Each row below holds a small network's activations on one input, seen along a few directions.
In each table, some parts of the input vary, and every possible input appears once, in random order.
A made-up example of a description, with smaller parts first: line(6) and (point or ring(9) or (values(2) and ring(8))).
Shared parts are said once, and a part with two or three values counts as separate values.

Other details of the inputs vary at random and push rows far along three fixed directions, the same in every table; ignore that.

Rows:
r1: [  2  -1   9  26  10 -29  21  19  -6 -34   8 -22  19]
r2: [ 48   0   4   8  13 -15  -3  15 -22 -35  32 -20  12]
r3: [ 19  16   6  22   9 -33  21  17 -27 -29   2   6   8]
r4: [-49  13  -4  12  19   3  24  15  12  19 -35  10   7]
r5: [-21  -2  12   2 -20  14  -8   1   7   7  -1   5   2]
r6: [-33  11  13  18 -13  18  -5  -1  24  18   6  12   8]
r7: [ 45 -27 -16 -23  11   9 -19 -23  14   1  30 -28  -6]
r8: [ 28 -12  12 -15 -38  26 -30 -28   6  19  35  25 -19]
r9: [ 19  -4 -12 -11   1  -9   5 -15  -2   3  -4   7 -12]
r10: [ 21 -35 -21 -53  -4  37 -39 -34  16  30   8 -17 -21]
r11: [-23   3 -19 -11  26 -27  29   5 -12   0 -49  -2  -6]
r12: [-17  -5  19   1 -25  32 -17  -3  14  22  14  16  -2]
r13: [ 29  -8   5  -4 -31  15 -19 -19   8   4  27   8 -12]
r14: [-23  11 -22 -12  35 -16  18  15 -16  -2 -45  -9   1]
r15: [ 42 -13  -7  -3 -10 -17  -1  -9  -9 -24  15 -16  -7]
r16: [-22  -5  19   3 -19  32 -21  -6  22  21  19   9   3]
r17: [-20  -1 -19  -6  38 -14  34  13  -5   7 -41  -6  -1]
r18: [ 31  -4   6  18 -10  -7   3   1   1 -16  30  -6   5]
r19: [  5 -11 -30 -15  26 -16   4 -12   9  -8 -17 -36   0]
r20: [-13   4  12   3 -39  21 -17 -13  12  16   5  21  -9]
r21: [ 14 -16 -20 -26  26 -17  16  -4 -14   0 -21  -9 -11]
r22: [ 14  16   2  29  12 -26  17  21 -15 -32   5 -11  17]
r23: [ 15  -8 -10 -23   1  12 -26  -9  -4  -1   7 -14  -5]
r24: [-50  20  14  21 -24  20  -1   2  22  23 -13  26   4]
r25: [ 52 -15   9   6   4 -27  17   6 -23 -28  28  -3  -1]
r26: [-33  17  42  45 -45   1   1  20   2 -13  14  21  15]
r27: [ 14  -9 -26 -22  17 -23  13 -13 -10  -5 -25 -10 -14]
r28: [  7  -8 -14  -8  -2  -4  -4 -11   5  -4  -5 -17  -4]
r29: [-11  19  16  24  12  -4   1  24  -7 -18  12  -5  22]
r30: [ 17  -6 -28 -18  43  -3   9   2  -1   5 -12 -20   0]
r31: [  7  -4   5   3   1 -24  19   8 -19 -17  -6   3  -1]
r32: [ 30  -8  16 -19 -27  33 -35 -19   0  22  39  28 -15]
r33: [-47  -4 -11 -26   7  24  -1  -5  11  39 -42  11 -12]
r34: [ 10   9   1  34  12 -30  25  12   4 -30  10 -17  18]
r35: [-15   1   7  14  -6  -8   0   4   7 -12   2 -12  10]
r36: [  3  20  27  24 -11   0  -1  25 -20 -17  19  16  13]
r37: [-43  21  -3   7  24   5  21  20   1  22 -36  20   5]
r38: [ 48 -18 -28 -44  21 -12 -14 -17 -23 -10   1 -19 -17]
r39: [ 14 -19  12  -9 -19  20 -27 -13  13   2  34 -10   0]
r40: [-41   1 -15 -22  11  26   2  -8  16  44 -39  16 -12]
r41: [ -9  -1  -3  -9   8   0  12  -2  -2  17 -16  17  -9]
r42: [ 22 -10   4  -2 -32  15 -24 -20  12   1  27  -3  -7]
r43: [ 0 15  3 12 -2 -3  1  9 -9 -6 -2  7  3]
r44: [  7  11  39  34 -26  17 -17  12   8  -7  54  15  18]
r45: [-46  29  18   7   0  10   3  19 -13  16 -22  36   4]
r46: [  5 -18 -33 -38   8  20 -27 -36  27  24  -8 -25 -14]
r47: [ -6  -1   9   7 -10  -6   9   9  -8  -8  -4   3   1]
r48: [-22  22  40  42 -47  -7   9  11  -4  -9  12  41   6]
r49: [  4  -5 -27 -22  37 -10  -6  -2  -3  -9 -14 -34   4]
r50: [-48   1 -15 -24  -1  19  -5 -10  11  34 -46   8 -14]
r51: [  9  16   3  31  18 -26  13  18  -7 -33  10 -18  21]
r52: [ 13   3  -4  13   8 -17  22   8  -5 -10  -1   0   2]
Each input here is: line(4) and (values(4) or ring(9)).
Changing only the line(4) part turns r41 into r7. The same change can be made to r3. Which row results? -> r51
Changing only the line(4) part turns r33 into r21. The same change can be made to r36. Which row results? -> r45
Which other rows agree with r42 in the line(4) part? List them by row number. -> r2, r4, r5, r10, r12, r18, r22, r23, r24, r26, r28, r30
Which other rows does r13 become when the ring(9) part takes its other values? List them by row number. -> r15, r17, r20, r33, r40, r47, r50, r52
Which other rows does r37 become when the values(4) part takes its other values? List them by row number. -> r14, r36, r43

Rows:
r53: [-20   7  -3   7  13 -28  28  12 -11 -12 -24   4   6]
r54: [ 37 -11   3 -10   9 -10   6   1 -19  -9  13   0  -8]
r55: [ -7  -1  19 -12 -35  51 -40 -23  26  39  31  27  -8]
r56: [-23   7   0  20  19 -19  18  15  -1 -13 -19 -21  15]
r57: [-11  -2 -21 -27   9  24 -17  -9   1  25 -19   0 -12]
r58: [-48   5 -23 -19  13   8   4  -7   9  25 -57  -5  -9]
r59: [ 34 -11   0  -9   8 -12   0   2 -21 -11  13  -2  -7]
r60: [ 15 -14 -25 -40  -7  23 -23 -25  17  20   1  -6 -16]
r61: [-17  13   3   5  22 -21  17  16 -22  -8 -25   3   4]
r62: [-21  21  32  34 -24   9  -8  12   6  -1  25  24  15]
r63: [  6   7  -4   7  18 -11   7  14  -8 -13  -4  -6   8]
r64: [-16 -12  19  -7 -44  48 -48 -21  25  30  27   9  -8]
r65: [-49  23  37  36 -22   4   3  20   5  -8   7  19  19]
r66: [-39   4 -24 -13  24   6  17 -14  16  38 -50   9 -14]
r67: [  1   2  -1  -1   5 -24  12   1 -12 -18  -8  -3   4]
r68: [ 33 -15  -1 -10  -1 -16  11  -7  -9 -14  12  -2  -4]
r69: [-48  -1 -18 -22  29  13  13  -2  18  31 -42   0  -2]
r70: [ 30 -13  -8  -1  -6 -13   0  -4  -8 -18   7 -17  -6]
r71: [-16  14  -6  21  16 -27  22   4  -4  -9 -24  -3   4]
r72: [ 32  -9   0  -9   8 -13  -4   1 -22 -13  13  -4  -7]
r73: [-61  22  30  36 -11   2  18  27   8   2  -9  25  19]
r74: [ 35  -6  -8  -7  -1  -9   9  -2   2 -15  14 -10  -1]
r75: [ 37  -7  -3  -4  12  -3   2   3  -5 -11  16  -8   2]
r76: [-23   6  35  38 -32  10  -3  15   9  -2  21  11  14]
r77: [-12   3  -4  16   9 -19  34  15  -5  -8 -27  -3   3]
r78: [-17  18  30  31 -31  15  -4  19  -7   0  17  28   8]
r79: [  5   9  26  18 -48  12 -17   2   7 -10  36  18   5]
r80: [ 14 -23 -17 -44  -6  15 -21 -29   6  21  -1   1 -19]
r81: [ 34 -10  -9   6   2 -17   4 -12  -2 -10  13  -8  -7]
r82: [ 31 -15  -8   0  -6 -12   4  -3  -7 -16   8 -15  -6]
r83: [-33  10 -19 -21  16  19  -9  -3   0  25 -37   0  -6]
r84: [ 37  -7  -6  -3   7  -1   5   3 -14 -11  14  -8  -3]
r85: [ 17 -15 -19 -38   6  29 -31 -20  10  25   3  -4 -13]
r86: [  5   6  -6  11  21 -14  14   8  -1  -7   3  -5  11]
r87: [ 29   1  -5  -1  13 -10  -8  -6  -3 -15  20 -17   6]
r88: [  4  -8   1  13  13 -11  18  10   3  -9  -1 -18   9]
r89: [-12   2 -15 -28  12  23 -23 -12   8  22 -18  -4  -6]
r90: [ -3  -2  -1   6  16 -15  11  10  -2 -17   2 -13   9]
r91: [  8   4  28  29 -43   6 -17  -9   5  -3  35  21  -3]
r92: [ 29   0  -9  -7  -3 -12  -3  -4  -2 -22  12 -17   2]
Changing only one part turns r86 into r55. The same change can be made to r76. Which row results? -> r88
Changing only one part turns r71 into r81. The same change can be made to r61. Which row results? -> r59
What is each input in this table made of? -> line(4) and (values(4) or line(6))
Which other rows agree with r91 in the line(4) part? List them by row number. -> r53, r57, r62, r63, r64, r70, r72, r79, r90
Which other rows does r87 become when the line(6) part takes its other values? List them by row number. -> r56, r61, r65, r83, r89
